Each row below holds a small network's activations on one input, seen along a few directions.
Each table varies a few parts of the input and shows all the possible inputs, shuffled.
Descriptions start from the smaller parts, as in this example, which fits no table here: one of 2 separate values, together with either a single point or one of 11 places along a line or (one of 5 places around a ring, together with one of 6 places along a line).
Shared parts are said once, and a part with two or three values counts as separate values.

A family of inputs:
x1: [-27  19 -20  19  19  -5  26  -8  30   6  10  -4  14]
x2: [ 11 -20  11 -26   0  26 -19   3   5 -16   4  -1   5]
x3: [-14  18  -3  24   6 -15   1  -2  -5  36  22  -5  14]
x4: [ 17  -5   4   0  -8   2 -17  12  -8 -15  -2 -30   3]
x5: [ 18 -14  -3 -23  -2  22 -22   1   1  -5   0  -3   3]
x6: [ 16 -14   9   5  -2  -3 -20  14  -9 -11 -14 -25  -7]
x7: [ 24  -3   9  -5   3   2   8 -14 -21 -25 -28  25 -15]
x8: [ 28   2  -1  -2   6  11   0   5 -32   3 -18  14 -12]
x9: [ 28   8   9 -10   5   2  -2  -3 -30  -6 -16  19 -20]
x10: [-15  12  -6  35   2 -18   8  -9  -3  22  13 -13  18]
x11: [-39 -19   3 -23 -28 -51  21 -12  -3  -9   1  11 -21]
x12: [ 27   1   6   1   1  -2   4  -9 -29 -17 -25  11 -17]
x13: [-39  13 -21  26 -10   3  25  -2  35   9  18  -2   6]
x14: [-25  25 -18   8  24   0  18   0  29  20  20   5   9]
x15: [ 11 -26   9 -17  -3  22 -13  -3   7 -26  -3  -8   8]
x16: [ 17   0   6 -10  -4   5 -23  18  -9  -5   5 -23  -1]
x17: [-16  21  -6  22  22  -9  19  -9   9  21  -5 -11  17]
x18: [-16  13  -5  24 -12  -6   6  10  19  32  30  -2   9]
x19: [-15  27  -3  11  26  -5  11  -2   7  34   5  -2  12]
x20: [ 17  -9  12  -5   1   0 -27  20 -10   0  -6 -19 -11]
x21: [-37  19 -18  15  -6   8  18   5  34  23  27   8   2]
x22: [-39 -13   6 -34 -23 -47  14  -3  -4   4  10  20 -26]
x23: [ 25   4  12 -15   6   6   3  -8 -23 -15 -19  33 -18]
x24: [ 27  -5  -4   8   2   6   6  -1 -30  -9 -26   7  -8]
x25: [  8 -25  10 -20  -3  17 -17  -3  10 -33 -12   4   9]
x26: [  9 -19  12 -30   0  21 -24   3   9 -23  -4  12   6]
x27: [-17   8  -7  35 -16 -11  13   3  20  19  21 -10  13]
x28: [ 18 -20  -5 -14  -5  18 -16  -5   2 -16  -9 -11   7]
Q: The inputs of x16 and x4 match in every part but one. If x14 is changed in the same way as x16 into x4, which row does it become?
A: x1
Q: What do these inputs look like to the network?
A: one of 2 separate values, together with either a single point or one of 5 places around a ring or one of 8 places along a line
Q: Which other rows does x9 become when the choice among 2 separate values takes its other values? List them by row number.
A: x12
Q: Which other rows does x18 become when the choice among 2 separate values takes its other values? List them by row number.
A: x27

A family of inputs:
x29: [ 20 -12   1  11   3  17 -22   8  11 -16   0 -29  19]
x30: [ 12 -17  14  -7  -9  -2   7 -11 -21 -26 -28  21 -16]
x31: [  9 -17  12 -33   0 -12  -7   0 -25  -5 -19  18 -22]
x32: [-32  10 -16  12 -21 -22  26   7  13  15  14   6 -21]
x33: [ 14 -10   2  -6  12  27 -30  17   9   8   2 -19  14]
x34: [-50  12 -10   0   8 -22  28 -15  33  18  19   5  15]
x35: [ 19   0  18 -30   1  -6  -2  -3 -24 -18 -16  34 -29]
x36: [-33  12  -4  21 -24 -29  17   5   6  29  28   6  -4]
x37: [ 25   8   7  -3  13  35 -25  17   9  -5   8  -5   9]
x38: [ 18  -9   3  16   2  36 -16   5  14 -12  -6 -17  18]
x39: [-44  11  -1  17  -4 -28  16 -13  19  32  33   3  18]
x40: [ 18  -5   4  -4   5  19 -25  14   2  -7   3 -38  11]
x41: [ 11 -11  13 -29  -5 -21  -3  -6 -34 -19 -23   2 -22]
x42: [  1  51 -20  61  38   4  21   1   2  46   5 -18  22]
x43: [ 20 -12   0 -19 -11   4   5 -13 -28 -15 -12  25 -13]
x44: [ 13 -18  10 -13  -8 -23   1 -10 -24 -28 -25  10 -15]
x45: [-47  10 -19   0  -1 -18  30  -4  30   2  12   7  -7]
x46: [ 25  -3 -11   6   3  40 -21   2   7   1   6 -12  22]
Q: What do these inputs look like to the network?
A: either a single point or one of 5 places around a ring or (one of 2 separate values, together with one of 6 places around a ring)

A family of inputs:
x47: [ 18 -20  21 -14  11   5 -10 -22 -17 -21 -24  13  11]
x48: [ 39   4   5   4  -1  14  -5   8 -29 -19 -24  -8 -16]
x49: [-33  14 -11  11   9  -9  21  -4  32   5   9  -2  11]
x50: [-31   9 -11  25  -5 -20  16   1  22   9   9 -17   8]
x51: [ 11 -25  16 -17 -18  11 -27  23  -1  -9  -2  -4 -13]
x52: [-13  20 -15  15  12  15   8   0  11  36  23   5  19]
x53: [-23   4   2  -7 -21 -45  24  -5 -21  13   4  22 -29]
x54: [-11  15 -14  28  -2   4   3   3   1  39  22  -9  16]
x55: [-26  21  -3  19  12  -6  16   0  27   6  18   1   9]
x56: [ 37  -7   4  -3  12   0 -13   9 -31 -10 -29  -4 -13]
x57: [ 13 -14  10 -29  -2  -7 -28   8 -11 -11   5 -28   3]
x58: [ 24 -27  -2 -10 -31  15  -9  -2  -8 -36  -5   7  -8]
x59: [-36   5 -21   5   9  -2  24  -8  31  14   7  -7  12]
x60: [-5 21 -4 33 -4 -5  2  3  9 31 24 -7 13]
x61: [-27   9   2 -21  -6 -34  27 -13 -11  10   3  40 -25]
x62: [  9 -10  10 -41  11   5 -26   1  -1 -14   3 -14   4]
x63: [ 33  -3   3 -15  25  12 -11   2 -22 -12 -31   9 -12]
x64: [-24  16  -3  33  -2 -16  12   4  18  10  17 -14   7]
x65: [-34   0 -21  20  -4 -13  19  -3  21  18   7 -21   9]
x66: [ 36   8   4  -7  12  26  -3   1 -21 -21 -27   5 -14]
x67: [ 20 -23  -2 -21 -19  26  -7  -9   1 -37  -8  20  -6]
x68: [-7 26 -5 20 10  7  6  0 19 29 25  7 16]
x69: [ 22 -24  21  -1  -3  -6 -11 -15 -26 -18 -22  -2  10]
x70: [  7 -21  16 -28  -6  22 -25  17   8 -11  -4   9 -11]
Q: What do these inputs look like to the network?
A: one of 2 separate values, together with either a single point or one of 5 places along a line or one of 6 places around a ring
Q: The inputs of x54 and x52 match in every part but the choice among 2 separate values. If x48 is changed in the same way as x54 into x52, which row does it become?
A: x66
Q: Which other rows does x67 become when the choice among 2 separate values takes its other values? List them by row number.
A: x58
Q: Which other rows does x56 become when the choice among 2 separate values takes its other values? List them by row number.
A: x63

A family of inputs:
x71: [-55  23 -14  21 -17 -41  29   1  22  43  36   1  -4]
x72: [ 11  11 -13   5  15  17  20 -15  -2 -14 -20  20  -2]
x73: [ 15 -25   1  -9 -17  30 -25   9  13 -16   6 -11  10]
x74: [ 11   0  10   0   9 -25  10 -13 -33  -6 -29  10 -12]
x75: [ 30  15   8  15  24   7 -19  12 -24  19  -9 -22   5]
x76: [19 23 -1  1 33 22 -9  5 -7 22  2 -4 11]
x77: [-41  23 -22  50  -7  -6  21   2  37  36  37 -15  24]
x78: [  0  -4  -6 -10   8  26   9  -9  23 -27 -10  19   2]
x79: [-51  20 -24  42  -1 -15  36  -8  38  19  20 -12  19]
x80: [  8   5   9  -3 -12 -27   5   7 -37  13  -8  18 -31]
x81: [ 34   5   2  26  -1  16  -6   5 -23   2 -12  -1  -1]
x82: [ 19 -19   2   8 -14   0  -2  -3  -9 -36 -23 -17  -3]
x83: [ -9 -32  11 -36  -7 -11  -9 -10   1 -26 -10  -1  -2]
x84: [-38  28 -19  38  14 -13  11   9  35  47  38 -29  28]
x85: [ 31 -16   6  13 -20  13 -22   9 -12 -17  -4 -20   3]
x86: [  3 -29  -3 -15 -11  17  -5  -5  16 -36 -13  -8   3]
x87: [ 11 -14   6 -21   7  20 -39  17  11   0   8 -31  17]
x88: [  0   8   0 -15  19 -10  18 -21 -15  -3 -17  28  -7]
x89: [  4 -16  13 -17 -31 -29 -10  12 -27  -6   1  -1 -26]
x90: [-12 -26  10 -38 -28 -13 -14  11  -3  -6  11   8 -20]
x91: [ 11  -1  -1  -4   1  39 -10   4  20  -7   8  16   9]
x92: [-58  19 -12  25   0 -39  37 -14  28  29  21  -6  15]
x93: [-14  -1   8 -33 -10  -3   1   4   4   1  13  34 -21]
x94: [ 22   2  -2  20   5   3  13  -8 -19 -17 -32   2  -7]
x95: [  8   9   5 -15  26  30 -22  11  18   9  11  -5  16]
x96: [  7 -22  15 -14 -10 -27  -5  -8 -24 -26 -20 -10  -8]
x97: [ -3  13   0 -17  -3 -13  13  -2 -20  16   3  35 -25]
x98: [ 26  -5  12   1   5   3 -36  17 -14   0  -1 -41  10]
x99: [-11  -6   8 -31  12  -1   6 -15   8 -17  -7  26  -4]
x100: [22 13 -8 11  8 31  3 -3 -6  6 -1 17  5]
Q: The inputs of x72 and x88 match in every part but one. If x78 is changed in the same way as x72 into x88, which row does it become?
A: x99
Q: What do these inputs look like to the network?
A: one of 5 places along a line, together with either a single point or one of 5 places around a ring
Q: Which other rows does x77 become when the place on the line of 5 takes its other values? List them by row number.
A: x71, x79, x84, x92

A family of inputs:
x101: [-23   6  -2   8 -11 -29  17  -2  -1  11   7   4  -9]
x102: [-35  -6  -2 -14 -11 -18  15  -7  17   1  11  15  -5]
x103: [-19  16  -6  16  -1 -26  23  -7  -7  20   7   9  -5]
x104: [ -4  -4  -5   3  -2  13 -12   9  19   2  13 -20  13]
x105: [-22  25 -10  14  10 -17  30 -10   2  20   4  17  -4]
x106: [ 43 -23  11 -21  -7  21 -12  -4 -27 -41 -33  16 -17]
x107: [  3   4  -2  19   1  10 -11  11   9   8  10 -23  14]
x108: [  7  14  -6  27  11  12  -5   5   5  19   7 -18  18]
x109: [ 45 -19  21 -37  -2  14 -30   8 -36 -23 -22  12 -21]
x110: [ 38 -27  19 -31   3   5 -22  -3 -32 -38 -35  -1 -12]
x111: [-30  -3  -4  -7 -14 -24  16  -3   8   5   9   7  -9]
x112: [  4  23 -11  26  24  20   3   2  13  18   5  -8  19]
x113: [ -8  -6  -3  -5   0  19 -11   4  28  -3  16 -11  18]
Q: What do these inputs look like to the network?
A: either one of 3 separate values or (one of 2 separate values, together with one of 5 places along a line)

A family of inputs:
x114: [-45  27 -14  33  -1 -30  28  -1  21  38  28  -5   8]
x115: [ 20   4   2  10   5   2  -6   4 -17   1 -11  -8  -2]
x116: [  3  -4   0   4  -1  13 -18  12  13   5  12 -22  13]
x117: [12  2 -2  6  9 22 -7  1  7 -4 -1 -5 12]
x118: [ 20   5   0   4  12  15   0  -2  -9  -6 -14   5   0]
x119: [ 17  -1   8  -5   1 -10  -3   0 -27  -2 -13   4 -12]
x120: [-47  27 -20  27   6 -18  35  -9  28  33  24   8  10]
x121: [  3  -2  -4  -1   6  25 -13   6  20  -3   9 -11  15]
x122: [ -9 -17   4 -23 -10  -2  -1  -4  10 -19  -2  10  -5]
x123: [ 16   1   6 -10   8   3   2  -7 -18  -9 -18  17 -10]
x124: [-10 -18   6 -18 -16 -13  -6   2   1 -12   2  -4  -7]
x125: [  3 -10   6 -21  -6  -3   4  -6  -9 -17 -11  22 -15]
x126: [ 12  -1   1  11   2  10 -13   7  -1   3   2 -17  10]
x127: [  4 -12   8 -16 -14 -16  -2   0 -17  -9  -7   7 -17]
Q: The inputs of x123 and x119 match in every part but one. If x118 is changed in the same way as x123 into x119, which row does it become?
A: x115
Q: What do these inputs look like to the network?
A: one of 2 separate values, together with either a single point or one of 6 places along a line
